Each row below holds a small network's activations on one input, seen along a few directions.
Each table varies a few parts of the input and shows all the possible inputs, shuffled.
Descriptions start from the smaller parts, as in this example, which fits no table here: one of 2 separate values, together with either a single point or one of 11 places along a line or (one of 6 places along a line, together with one of 8 places around a ring).
Shared parts are said once, and a part with two or three values counts as separate values.
In the rows, zero is written as 128.

Other details of the inputs vary at random and push rows far along three fixed directions, the same in every table; ignore that.

Table:
R1: [171 134 105 130 141 118 114  66 113 117 186 136 177]
R2: [123 113 156  94 123 105 126 149 136 121  99 116  75]
R3: [117 101 158  99 141 138 126 141 131 135 101 119  73]
R4: [117 151 100 182 100 155 150 115 110 121 164 138 224]
R5: [114 105 159  93 144 120 128 142 144 132 106 121  80]
R6: [143 109 173  93 122 137 134 100 107  90 154 138 150]
R7: [ 69 136 151 145  86 145 158 194 136 124  72 111 129]
R8: [138 113 179  94 116 131 140  94 106 100 154 138 150]
R9: [147 136  89 128 162 103 108 114 148 151 137 137 106]
R10: [ 99 119 160 144  90 193 162 148 115  84 130 124 197]
R11: [119 108 157  94 145 131 128 146 136 128 104 128  74]
R12: [160 113 176 101  97 139 122 108  90  89 142 126 141]
R13: [101 143  75 184 129 163 134 163 144 146 114 125 147]
R14: [147 128  87 133 159 109 112 116 138 156 142 133  98]
R15: [108 163  82 189 108 123 132 174 148 143 112 122 155]
R16: [106 120 158 148  69 174 161 154 105  77 126 112 192]
R17: [193 139 102 139 119 108 105  78  98 112 182 135 172]
R18: [140 146  95 131 158  96 112 111 135 162 132 144 107]
R19: [106 166  84 188 105 123 130 171 140 150 109 124 156]
R20: [141 144  95 129 161  96 110 107 146 158 135 132 108]
R21: [ 99 137  77 185 130 153 138 164 149 147 119 116 151]
R22: [ 93 153  84 183 128 140 142 164 151 146 116 132 155]
R23: [ 62 135 154 141 107 164 158 189 148 130  76 124 133]
R24: [110 124 166  89 140 118 128 135 137 140  97 126  83]
R25: [142 137  94 132 160  93 112 108 144 161 136 132 107]
R26: [144 105 171  99 120 154 132 100  96  94 147 135 141]
R27: [162 143  88 137 142  83  98 125 140 147 137 129 104]
R28: [143 101 171  99 116 154 134  98  96  98 152 132 140]
R29: [114 106 158  92 141 122 131 145 143 131 110 127  77]
R30: [147 133  88 131 163 111 107 112 142 154 137 126 102]
R31: [117 108 157  95 143 140 123 140 133 132 100 118  72]
R32: [141 119 179  91 119 133 135  92 110  97 147 140 154]
R33: [110 116 166  92 139 115 130 136 136 143  98 126  83]
R34: [184 132  99 140 116 116 110  71  90 113 176 131 166]
R35: [152 146  89 135 140  76 109 112 135 151 131 128 105]
Description of these inputs: one of 5 places along a line, together with either one of 2 separate values or one of 5 places around a ring.
The inputs of R34 and R2 match in every part but the place on the line of 5. If R3 is changed in the same way as R34 into R2, which row does it become? -> R5
Change only the choice among 2 separate values in R7. List by row number the other rows that result. -> R19
Start at R9 and move only the place on the ring of 5, one step at a time. The first step leads to R1. Which rows follow, in order? -> R5, R29, R6

Table:
R36: [ 94 112 179  68 139  79 136 146 149 149  73 122  39]
R37: [115 145  84 177 103 130 124 169 127 156  94 104 116]
R38: [125 154  87 177 111 133 118 182 132 145  96 129 113]
R39: [106 106 170 123 119 207 153 130 122  73 147 132 197]
R40: [211 163 103 103 158  66  90  36 115 125 197 157 157]
R41: [116  97 197  97  85 134 145 171 127  80 108 104 111]
R42: [144  87 156  77 154 134 134  65 109 116 162 130 112]
R43: [113 140  54 181 158 159 125 117 134 176 139 124 142]
R44: [120 126 146  83 164  58 115 146 170 160  99 129  46]
R45: [155 136 129 146  90 143 124 135 111  79 145 124 186]
R46: [100 134 186 131  75 158 159 120  96 101 121 127 201]
R47: [189 114 118 104 124  74 108  71  98 119 160 122 108]
R48: [128 181  70 182 131 113 115 132 137 165 131 153 156]
R49: [ 95 136  85 168 158 178 131 163 146 160 112 143 121]
R50: [108  90 157 103 152 155 142 135 148 116 135 123 115]
Describe the family of inputs behind these rows. -> one of 3 separate values, together with one of 5 places around a ring
The inputs of R39 and R45 match in every part but the choice among 3 separate values. If R42 is changed in the same way as R39 into R45, which row does it become? -> R47
